These are the activations of a small neural network, seen along a few directions. Each row is one input.
Each table varies a few parts of the input and shows all the possible inputs, shuffled.
Descriptions start from the smaller parts, as in this example, which fits no table here: one of 4 places along a line, together with either a single point or one of 11 places along a line or (one of 3 separate values, together with one of 5 places around a ring).
Shared parts are said once, and a part with two or three values counts as separate values.
(in the rows, 128 means zero)

Table:
R1: [151 148 118 115 141 134 141 134  92 108 151  96 133]
R2: [167 143 105 112 139 142 118 124  96 134 147  83 137]
R3: [173 162 131 141 132 142 108 117 122 110 163  98 143]
R4: [ 87 117 152 118 135 110 119 105 150 105 115 150 143]
R5: [152 148  99 181  80 154 136 197  65 201 114 143  80]
R6: [ 86 103 156 128 133  99 136 110 159 102 121 153 132]
R7: [188 146 106 117 132 144 114 133 112 118 142  91 144]
R8: [ 91  89 136 103 149 112 143 121 152 127 107 154 116]
R9: [ 79 111 134 171  78 144 163 169 129 225  92 195  78]
R10: [152 168 139 134 121 133 115 130 110  87 147  93 140]
R11: [ 98 115 154 123 140 116 110  96 173 124 132 141 131]
R12: [157 146 138 142 137 117 132 151 107  90 154 106 139]
R13: [ 98  99 113 104 149 115 133 112 161 139 104 143 127]
R14: [114  97 110 104 128 130 123  93 165 121 102 146 149]
Question: Changing only one part turns R3 into R11. The same change can be made to R2. Which row results?
Answer: R13
Question: What is each input in this table made of?
Answer: one of 2 separate values, together with either a single point or one of 6 places around a ring
Question: Which other rows does R6 become when the choice among 2 separate values takes its other values? List them by row number.
Answer: R12

Table:
R15: [172 194  83 172  54 142 157 160  28 160 129 120 104]
R16: [ 54  68 121  87 187 106 136  88 198 192 108 211 111]
R17: [ 80  95 146  88 199 110 158  77 230 103 141 102 139]
R18: [205 163  68 171 108 153 116 165  98 208 133 155 101]
R19: [192 182 153 187 101 119 111 178  50  91 183  65 121]
R20: [217 104  54  80 158 158 154  96  85  67 142  70 158]
R21: [ 64 142 197 183 124  86 118 159 177  93 135 132 109]
R22: [ 85 110 183 110 123 129  89  82 167  50 133 112 189]
R23: [169  92  76  77 138 158 128 110  80 170 106 129 130]
R24: [ 30 137 172 141  84 106 157 155 151 157  89 200 102]
R25: [217 181 123 103 146 159  74 110  99  42 158  49 188]
R26: [ 49  67 160 137 114 110 139 156 174 204  81 192  86]
Question: Changing only one part turns R24 into R15. The same change can be made to R21. Which row results?
Answer: R19
Question: What is each input in this table made of?
Answer: one of 2 separate values, together with one of 6 places around a ring

Table:
R27: [ 59 154 149 109 158 134 135 125 202 145 142 112 115]
R28: [141 173 119 181  94 143 113 175  94 147 137 112  98]
R29: [ 68  83 171  78 164 101 106 116 159 100 116 151 140]
R30: [138 105  83 153  94 128 129 133 100 155 112 138 111]
R31: [ 98  92 115 153  99 117 155 127 152 171  86 181 107]
R32: [ 73  67 118  91 133 108 114  90 226 145  64 145 141]
R33: [207 197 103 128 154 166 119 122 116 111 168  67 146]
R34: [126 111 159 127 120  97 181 139  92 111 120 170 122]
R35: [ 77 151 165 175 117 120 157 155 127 133 156 162 100]
R36: [170 132 158 103 142 164  77 106  89  84 167  92 179]
R37: [224 134  87 116 135 134  90  99 123 129 127 114 168]
R38: [156 135 109 122 126 124 160 151  56 104 141  94 109]
Question: What is each input in this table made of?
Answer: one of 3 separate values, together with one of 4 places along a line
Question: Changing only the place on the line of 4 turns R36 into R29. The same change can be made to R33. Which row results?
Answer: R27
Question: Which other rows does R30 become when the choice among 3 separate values takes its other values? List them by row number.
Answer: R28, R38
